These are the activations of a small neural network, seen along a few directions. Each row is one input.
In each table, some parts of the input vary, and every possible input appears once, in random order.
A made-up example of a description, with smaller parts first: one of 6 places along a line, together with either a single point or one of 9 places around a ring or (one of 3 separate values, together with one of 8 places around a ring).
Shared parts are said once, and a part with two or three values counts as separate values.
(in the rows, 128 means zero)

Other details of the inputs shift rows strongly along two fixed directions, in all tables alike. That doesn't count.

A family of inputs:
r1: [107 132 232  83 128  88  76 154 145 134 207 176  96 199]
r2: [108 137 196  95 130 108  99 139 145 131 182 162 106 169]
r3: [110 138 200  99 137 112  99 143 133 129 187 165 108 169]
r4: [152  76 135 153  84 112 109 172 125 127 103  84 122 187]
r5: [108 172 103 115 154 154 155  96 140 135 129 142 136  71]
r6: [151  89 127 147  91 112 112 165 123 132 102  89 126 171]
r7: [153  80  99 169  88 132 133 163 117 128  79  68 134 152]
r8: [120 138 135 119 123 133 139 126 125 125 142 126 123 127]
r9: [111 167 101 114 149 153 156  87 134 130 133 145 132  71]
r10: [135 152  94 116 162 146 133  87 141 130 120 154 143  67]
r11: [107 164 100 117 154 155 155  87 129 134 133 147 134  73]
r12: [131 162  95 129 175 119 144  95 138 120 111 159 146  70]
r13: [134 116 211  97 147  97  65 153 140 127 186 179 112 183]
r14: [159  81 107 160  88 126 130 160 112 121  90  74 133 158]
r15: [131 149  93 119 167 148 132  87 136 134 119 156 145  70]
r16: [107 177 102 128 161 126 167  94 132 121 124 151 137  74]
r17: [128  94  91 170  78 145 161 148  92 123  86  61 130 149]
r18: [153  78  82 174  89 138 140 150  98 123  71  66 141 145]
Each input here is: one of 2 separate values, together with either a single point or one of 8 places along a line.
- Changing only the choice among 2 separate values turns r3 into r13. The same change can be made to r8. Which row results? => r14
- Change only the choice among 2 separate values in r4. List by row number the other rows that result. => r2

A family of inputs:
r19: [118 113  86 136  89 144 164 105 125 124 101  88 123 106]
r20: [118 131 144 122 134 141 125 114 106 139 165 140 116 133]
r21: [130 153 132  92 179 126 113  67 146 110 161 209 132  78]
r22: [127 159  86 117 147 164 176  74 126 131 137 142 129  54]
r23: [154  65 129 157  79 100 112 147 125 111 101  89 113 178]
r24: [153 179 137  84 187 133 107 103 150 123 163 197 137  69]
r25: [112 134 210  75 145 104  99 115 154 141 213 185  92 149]
r26: [159 120  81 147 126 145 130 146 102 132  91  96 155  99]
r27: [117 150 143  96 117 133 117 127 147 146 144 131 132 138]
r28: [133  60 125 155  87 109 104 153 100 127  93  98 125 186]
r29: [134 105 136 141  77 136 115 185 100 145 113  71 116 184]
r30: [129 116 100 157 104 168 172 126 119 121 108  94 125 100]
r31: [ 95 176  78 110 165 179 151  87 136 139 114 137 144  73]
r32: [117 152 214  58 142 113  89 127 158 129 204 176 111 154]
r33: [154  96 143 140  68 136 134 183 106 120 129  73 114 172]
r34: [139 108 138 127 152 119 109 118 112 136 147 155 134 125]
r35: [ 86 190 122 126 146 103 170 109 143 131 133 149 129  98]
r36: [116 156  33 134 131 185 197  87 144 125  75  81 152  40]
r37: [151 117 138 123 143 106 113 113 146 132 140 146 115 123]
r38: [106 137 145 114 141 154 120 127 123 121 159 136 129 141]
r39: [103 180 131 126 150 115 185 108 123 101 147 153 125  90]
r40: [133 162 149 104 197 139 114  86 158 121 163 211 131  68]
r41: [121 116 146 131 155 128 100 132 132 142 125 157 130 126]
r42: [102 116 145 173  86  94 157 178  90 120 106  80 112 197]
r43: [135 135 203  76 171 107  63 132 131 124 192 198 137 156]
r44: [150  91 142 183  99  74 154 177 103  88 103  97 121 184]
r45: [108 162  34 155 126 184 190  87 142 155  69  94 148  35]
r46: [139 116  85 168 119 138 135 128 145 142  76 102 137 105]
r47: [136  96  77 155 119 138 137 109  98 119  88 109 150 107]
r48: [115 106 151 166  76  82 170 176 113 107 115  72 108 182]
r49: [117 157 141 142 149  69 133 134 146 119 123 154 127 138]
r50: [131 150 161  87 131 143 125 120 133 117 169 150 126 129]
r51: [139 110 170 103 134 109  77 153 124 135 139 146 134 176]
r52: [143 101 182 133 132 104  90 147 154 124 147 146 107 159]
r53: [111 112 149 179  87  98 160 177  80 105 122  78 118 190]
r54: [138 142  88 142 109 165 146 142  97 135 109  81 140 106]
r55: [138 154 197  78 158  91  55 145 168 146 184 194 117 150]
r56: [121 118 100 151 103 157 167 126 135 134 100  84 123  98]
r57: [128 114 138 119 160 132 102 130 128 117 141 151 146 133]
r58: [114 113 171 114 106 110 109 137 140 155 168 139 102 174]
r59: [160  67 133 158  98 124 119 169 123  99 109  92 128 185]
r60: [131  73 138 148  60 130 141 147 103 107 128  86 106 181]
r61: [131 100 138 137  77 138 118 169 100 137 109  72 124 195]
r62: [135 110  71 153 106 124 133 107 136 132  76 106 138 112]
r63: [115  88 134 145  73 132 127 170 136 135 115  74 120 193]
r64: [120 178  31 169 176 131 204  87 101 110  64 121 175  26]
r65: [126 175 120 136 172  84 155 107 147 105 120 157 131  89]
r66: [167 125  84 138 117 134 138 125 137 120  80  88 145 108]
r67: [141 177  74 108 161 143 131  86 158 142  98 144 160  61]
r68: [155  73 133 154  96 114 113 168 140 109 102  80 122 183]
r69: [143  78 126 156  92 112 106 171 143 126  96  86 129 190]
r70: [126  84 133 155  79 130 128 158  95 149 117  80 105 191]
r71: [154  71 125 164  85  99 112 159 128 144 103  90 116 182]
r72: [135  68 127 152 104 122 105 175 116 125  94  89 134 190]
r73: [120 156 212  62 142 111  85 143 157 137 207 175 103 143]
r74: [150 149 203  76 162  93  62 142 164 129 190 188 110 144]
r75: [146 120 201  93 167  96  83 116 143 123 201 210 107 150]
r76: [137 140  18 151 156 162 171  78 112 152  58 112 160  36]
r77: [ 93 155 110 108 140 150 130  83 121 140 133 153 124 104]
r78: [114 156 210  71 153 128  79 127 126 128 209 182 121 163]
r79: [131 144  84 134  94 150 148 143 132 153  97  80 136 106]
r80: [ 96 177 151 103 181 163 122  88 133 137 176 186 126  79]
r81: [159 166  81 110 167 154 145  85 138 115 109 151 159  56]
r82: [126 133 122 134 173 145 120 107 126 132 129 163 147  81]
r83: [120  78 135 156  70 134 125 148  86 118 126  82 114 188]
r84: [113 179  27 166 171 127 200  93 109 123  46 117 167  37]
r85: [ 95 167  74 111 133 153 155  66 146 145 117 143 136  64]
r86: [ 89 146 214  92 159 128  81 130 141 148 196 195 100 159]
r87: [156  85 129 146  94 116  98 190 105 140  97  85 131 176]
r88: [105 173 143  79 174 159 136  89 155 114 179 183 129  86]
- Describe the family of inputs behind these rows. => one of 2 separate values, together with one of 5 places around a ring, together with either a single point or one of 6 places along a line
- Changing only the place on the ring of 5 turns r53 into r42. The same change can be made to r20. Which row results? => r70
- Changing only the place on the ring of 5 turns r29 into r79. The same change can be made to r77. Which row results? => r85
- Change only the place on the ring of 5 in r30. List by row number the other rows that result. => r45, r56, r80, r86
- Change only the choice among 2 separate values in r35. List by row number the other rows that result. => r49
- Change only the choice among 2 separate values in r78. List by row number the other rows that result. => r43

A family of inputs:
r89: [167 119  70 170  84 132 159 147 122 132  60  52 140 119]
r90: [155  93  59 175  86 138 167 124  99 104  66  69 143 132]
r91: [145  93 169 112 107 118 109 148 141 119 155 121 116 155]
r92: [117 168 105  87 182 158 123  76 116 135 147 177 138  64]
r93: [123 147  68 146 143 122 156 126 123 139  75 111 162  93]
r94: [ 83 124 224 114 107  98 132 145 118 113 213 153  84 207]
r95: [144 108  72 172 123 164 170 125 122 111  85  94 141 101]
r96: [145 152  65 154 133 132 157 121 141 141  76  96 135  79]
r97: [147  83 173 126 116 119 110 148 119 112 162 124 119 175]
r98: [145 152  60 130 118 146 154 106 137 127  75  97 147  93]
r99: [124  86 186 115 103 120  85 138 142 145 163 149 101 172]
r100: [114 164 105 116 196 112 146  73 145 125 132 189 147  71]
r101: [ 91 160  79 143  94 153 213 100 127 124 108  86 120  78]
r102: [119 164 130  67 171 139 111  71 158 138 172 196 122  68]
r103: [159 104  95 176  98 128 151 152  86 115  75  74 141 131]
r104: [139 100 172 148 132  87 106 149 125 118 155 148 106 171]
r105: [123 106 166 125 108 111  89 154 148 131 135 115 114 188]
r106: [127 107  71 170 119 147 154 107 117 114  84  94 144 110]
r107: [122 186 130  87 186 155 124  99 177 136 149 179 133  73]
r108: [140 143  80 127 132 163 149 127 118 134 104  95 160  84]
r109: [139  74  88 176  88 156 147 125 101 138  90  83 128 138]
r110: [132  84 100 166  95 159 134 139  88 142  88  83 131 140]
r111: [128 109 182 118 124  73  94 164 150 136 140 137 115 197]
r112: [143 128 188 117 121  94  86 169 124 129 162 147 124 178]
r113: [112 189 142  85 195 153 113 110 157 135 166 196 144  78]
r114: [138 127  93 140 121 136 141 122  99 110  92 111 144 121]
r115: [ 71 223 150  75 163 140 160  82 157 142 183 174 110  82]
r116: [118 198 113 105 194 126 123 101 146 143 143 185 142  58]
r117: [147 117  62 148  93 137 161 113 129 112  70  87 140 100]
r118: [155  99 159 139  95  95 114 154 134 118 132 119 115 159]
r119: [122 167 118 101 177 155 138  88 172 123 143 179 133  54]
r120: [119 105 189 124 144  76  96 159 116 122 147 158 122 187]
r121: [128  95  66 185  99 152 153 138  93 116  55  57 147 126]
r122: [ 79 150 193 114  98 114 134 163 113 133 183 124 104 187]
r123: [126  97 170 126 122  73 109 149 147 124 136 145 117 171]
r124: [151 100  76 141  81 150 138 140 119 144  84  58 127 139]
r125: [123  89 149 140  98 112 106 143 143 118 125 113 117 165]
r126: [141  96 169 143 109  84 106 162 142 123 139 130 101 167]
r127: [130  96 168 122  98 129  89 150 138 157 142 119 107 183]
r128: [146 115  78 149 123 164 160 127  95 119  86  78 152  93]
r129: [122 157 114  87 179 147 123  66 134 132 168 189 131  75]
r130: [ 84 126 194 131  95 114 145 162  93 118 169 115  95 195]
r131: [150 102 185 134 122  90 102 145 122 112 165 151 114 177]
r132: [122  96 166 128 101 133  87 161 115 156 146 124 121 183]
r133: [136 114 161 118 103 105  93 165 118 121 139 127 129 191]
r134: [136 123  73 130 109 156 136 131 105 144  99  91 144 113]
r135: [119 183 120 114 202 125 129  91 129 129 140 189 135  57]
r136: [115 173 134 102 197 158 127  99 138 120 150 189 139  70]
r137: [110 119 179 115 128 111  77 157 133 130 157 145 125 183]
r138: [128 186 142  64 185 146 114  87 168 139 170 178 137  71]
- Changing only one part turns r135 into r96. The same change can be made to r136. Which row results? => r107
- Describe the family of inputs behind these rows. => one of 5 places around a ring, together with either a single point or one of 9 places along a line
- A walk changes only the place on the ring of 5. It starts at r110 and steps to r109. List the rest of the walk in order. => r99, r127, r132
- Change only the place on the ring of 5 in r111. List by row number the other rows that result. => r93, r100, r120, r123

A family of inputs:
r139: [161  76  87 196  81  99 161 160 109 112  61  63 125 142]
r140: [139 136  13 148 122 202 169  76 103 140  68  83 153  49]
r141: [122 105 217 110 109 112  93 145 112 114 202 154  97 199]
r142: [147 120 218 105 150  78  69 167 141 111 174 181 111 188]
r143: [100 202 161  58 178 149 126  96 156 134 186 190 123  83]
r144: [117 155  30 148 120 195 192 101 131 137  67  66 151  41]
r145: [145  59 147 140 107 121  99 143 120 118 125 124 127 179]
r146: [141  94 178 125 127  97 106 141 113 104 163 144 121 177]
r147: [121 181  81 122 151 129 173  89 161 138 116 142 135  50]
r148: [137 151  91 122 173 152 151  98 118 114 117 151 154  71]
r149: [ 96 178 113 114 187 120 152  83 115 112 141 184 150  76]
r150: [114 157 154  89 211 138 101  86 149 121 179 214 141  79]
r151: [ 96 110 219 126 124 107 102 151 107 126 194 159  91 207]
r152: [131  97 150 109  84 133 100 155 128 142 138  93 109 184]
r153: [126 139  90 133 165 132 165  83 122 118 124 156 141  63]
r154: [101 178  89 110 141 153 182  81 141 137 129 133 126  49]
r155: [114 181 117 126 197 107 140  89 143 126 124 183 136  71]
r156: [106 109 111 174  78 135 166 149  75 115 105  77 125 163]
r157: [157  99  92 145  80 127 121 158 138 143  83  65 130 160]
r158: [126 112 154 159 110  70 121 168 110 106 113 120 124 181]
r159: [ 93 208 156  89 194 106 130  94 171 143 171 201 124  90]
r160: [158  83 106 179 106 119 123 165 124 115  75  81 135 145]
r161: [ 98 169 159  61 160 149 105  82 170 144 178 190 119  96]
r162: [118 184 115 102 175 142 127 101 176 139 138 164 141  67]
r163: [138 155 108 105 181 128 109  77 164 128 119 188 142  65]
r164: [177  71  71 175  85 120 120 157 112 125  50  57 137 152]
r165: [133  74  89 199  96 121 171 156  82 115  70  60 135 160]
r166: [109 161  87 129 150 164 176  70 118 129 135 150 129  50]
r167: [133 185 153  87 198  99 108  81 158 114 166 212 133  76]
r168: [103 116  94 170  55 129 184 166  92 122  79  36 125 161]
r169: [153  74 130 130 118 123  94 141 112 125 124 118 131 170]
r170: [136 100  94 161  51 141 174 156 106 121  87  30 122 153]
r171: [134 186  92 113 154 143 154 113 157 133 112 135 145  72]
r172: [130 105 215  94 114  90  62 158 174 138 179 165 103 206]
r173: [127 113 178  94 104 132  83 162 131 155 160 121 115 173]
r174: [122 109 228 102 122 122  82 162 114 118 205 166  98 206]
r175: [152 104 150 125  96 113  87 178 142 155 123 102 128 177]
r176: [131 136 218  93 123  76  86 156 161 124 193 162 103 192]
r177: [118  96 184 129 117 142  96 150 117 123 172 138 109 175]
r178: [116 149  80 117 149 187 144  63 132 136 122 152 140  57]
r179: [118 129 106 167  79  99 162 168 119 124  86  69 132 163]
r180: [150  83 170 115 134 117  70 156 114 138 152 146 134 173]
r181: [141 139  21 151 124 206 165  92  97 152  67  84 163  42]
r182: [167  86 147 139 114 103  75 173 123 139 109 116 132 169]
r183: [110 104  97 177  66 137 183 163 100 134  78  35 116 160]
- Describe the family of inputs behind these rows. => one of 5 places around a ring, together with one of 9 places along a line
- Changing only the place on the line of 9 turns r166 into r181. The same change can be made to r147. Which row results? => r175
- Changing only the place on the line of 9 turns r169 into r165. The same change can be made to r152. Which row results? => r183
- A walk changes only the place on the ring of 5. It starts at r177 and steps to r150. List the rest of the walk in order. => r160, r162, r144
- Change only the place on the line of 9 in r163. List by row number the other rows that result. => r139, r142, r155, r158, r160, r164, r167, r182
- Change only the place on the ring of 5 in r172. List by row number the other rows that result. => r145, r161, r163, r178
